A small network was shown many inputs. Here are its activations along a few directions, one row for each input.
Each table varies a few parts of the input and shows all the possible inputs, shuffled.
Descriptions start from the smaller parts, as in this example, which fits no table here: one of 3 separate values, together with either a single point or one of 11 places around a ring or (one of 6 places along a line, together with one of 8 places around a ring).
Shared parts are said once, and a part with two or three values counts as separate values.

Other details of the inputs shift rows strongly along two fixed directions, in all tables alike. That doesn't count.

Rows:
R1: [-75 -23  24 -30  25  24 -19 -56 -53  26  68  29 -15]
R2: [ 43 -32  14  35   8  25  14 -39  29  -5 -59  -4   3]
R3: [-70 -25  -1 -43  40  13 -49 -34 -20  54  83   7   4]
R4: [ -52   80  -18  -13 -100  -44   30   75  -17  -42  -23   29   17]
R5: [-49  42 -64 -21 -93 -22  12  84  25 -76  -6  30  29]
R6: [ 92 -29   5  18  -1   3  37 -15  -4  20 -20  16 -22]
R7: [ 68 -34  12  29  15  -7 -14   8  24  11 -18 -33 -13]
R8: [ 80 -57   3  33  25  -5  -4   5  48   2 -41 -21 -35]
R9: [ 49 -26  30  31  10  -9   9 -24   6 -14 -38  -5 -39]
R10: [ 49 -21   7  32   8  25   7 -48  41  -7 -52  -6   9]
R11: [ 68 -24  33   6  43 -20  11   6  14 -24 -22 -24 -12]
R12: [ 51 -65  -5  11  22   5  -3  -7  17 -40 -41  -6 -19]
R13: [-58 -24  13 -38  41  16 -43 -22 -43  54  70   1  13]
R14: [ 61 -30  20  32   5   2   2 -33  15 -24 -38  18 -21]
R15: [ 70 -23  11  30  25 -11 -18   9  19  13 -22 -31 -10]
R16: [ 55   7  25  40  25  17  14 -27  11   4 -49 -33  -2]
R17: [ 55   2  14  35  20  20  15 -31  28   6 -42 -33  -5]
R18: [-47 -29 -15 -71  39  34 -26 -16 -46  94  95  25  19]
R19: [-92 -41 -10 -58  45  31 -39 -44 -44  16  94  14  -6]
R20: [-73  -8  32 -39  54  19 -47 -16 -54  65  93  13  21]
R21: [ -75  103  -45  -14 -102  -19   34   66   37  -28  -31   10   33]
R22: [-88   0  16 -46  31  17 -33 -75 -52  36  99  29 -10]
R23: [ 66   3  24  56  35 -25  17 -16 -10  -2 -27  -1 -19]
R24: [ 65   0  22  46  25 -22   7 -23  -3  -5 -30  -9 -25]
R25: [ 68 -17  16  43  40 -17 -13  21  15  21 -22 -24  -2]
R26: [ 89 -52 -24   0  16  17  25  12   8   1 -11 -14 -19]
R27: [-48  84 -29  -3 -92 -50  28  67  -9 -39 -17  26  21]
R28: [-57 -19  -5 -45  40  19 -32 -49 -40  10  97  -4   3]
R29: [ 86 -12  44  57  33 -21  22 -11 -10 -11 -50  -4 -29]
R30: [ 72 -19  14  26  35 -21   5  -3  16 -21 -10 -30 -11]
R31: [-68 -48   2 -39  35  27 -52 -32 -32  42  54  32  17]
R32: [-45 120 -23   8 -74 -14  37  71  15 -18 -29   6  45]
R33: [ 79   6  44  58  35  23  25 -17  20   7 -59 -31  -8]
R34: [ -65   75  -30  -11 -112  -34   33   78   12  -47  -11   36   10]
R35: [ 64  -5  31  40  22 -16   7 -17 -12  -9 -36  -6 -30]
R36: [-62  52 -65 -28 -97 -29  21  88  23 -69  -3  15  14]
R37: [ 99 -32   6  35  31 -13  -2  -7  27 -30 -31 -39 -27]
R38: [-49  42 -49 -22 -92 -29  -4  92  30 -33 -20  33  38]
R39: [ 36 -30  17  36  11  20  26 -31  31   0 -52 -25 -13]
R40: [-61  57 -56 -38 -93 -42  19  95  15 -63 -18  11  14]
R41: [-45  57 -41 -36 -81 -39  20  89   4 -62 -12   2  23]
R42: [ 72 -66  11  29  24  -7  -7  12  36  10 -63 -20 -31]
R43: [-49  71 -33 -22 -90 -48   0 107   0 -14 -20   3  40]
R44: [-77   4  -4 -62  28  65   9 -66 -46  95  97  21  28]
R45: [ 58 -42  -8  21  24  -3   0  -7  34 -29 -15 -24 -36]
R46: [-94   2  11 -34  40  43 -19 -74 -32  45  68   4  15]
R47: [-84 -22  23 -36  21  34 -36 -71 -57  22  79  50   4]
R48: [ 49 -48  10  21  23 -10 -16   9  23  14 -44 -18 -21]
R49: [ 65 -29   8  13  34 -10  -3   0   7 -30 -26 -32 -22]
R50: [-78  35  12 -31  48  48 -30 -72 -40  54  77   2  25]
R51: [-65  83 -40  -9 -90  -7  36  62  42 -29 -30  17  30]
R52: [-85   6  17 -35  37  47 -13 -71 -45  49  66  -4  26]
Each input here is: one of 4 separate values, together with either a single point or (one of 2 separate values, together with one of 6 places along a line).
The inputs of R1 and R19 match in every part but the choice among 4 separate values. If R6 is changed in the same way as R1 into R19, which row does it become?
Answer: R26
The inputs of R27 and R28 match in every part but the choice among 4 separate values. If R4 is changed in the same way as R27 into R28, which row does it become?
Answer: R41
Which other rows agree with R7 in the choice among 4 separate values? List them by row number.
Answer: R3, R8, R13, R15, R18, R20, R25, R31, R38, R42, R43, R48
Change only the choice among 4 separate values in R34. List by row number the other rows that result.
Answer: R8, R36, R51
Change only the choice among 4 separate values in R11. List by row number the other rows that result.
Answer: R20, R29, R33
Change only the choice among 2 separate values in R45. List by row number the other rows that result.
Answer: R40
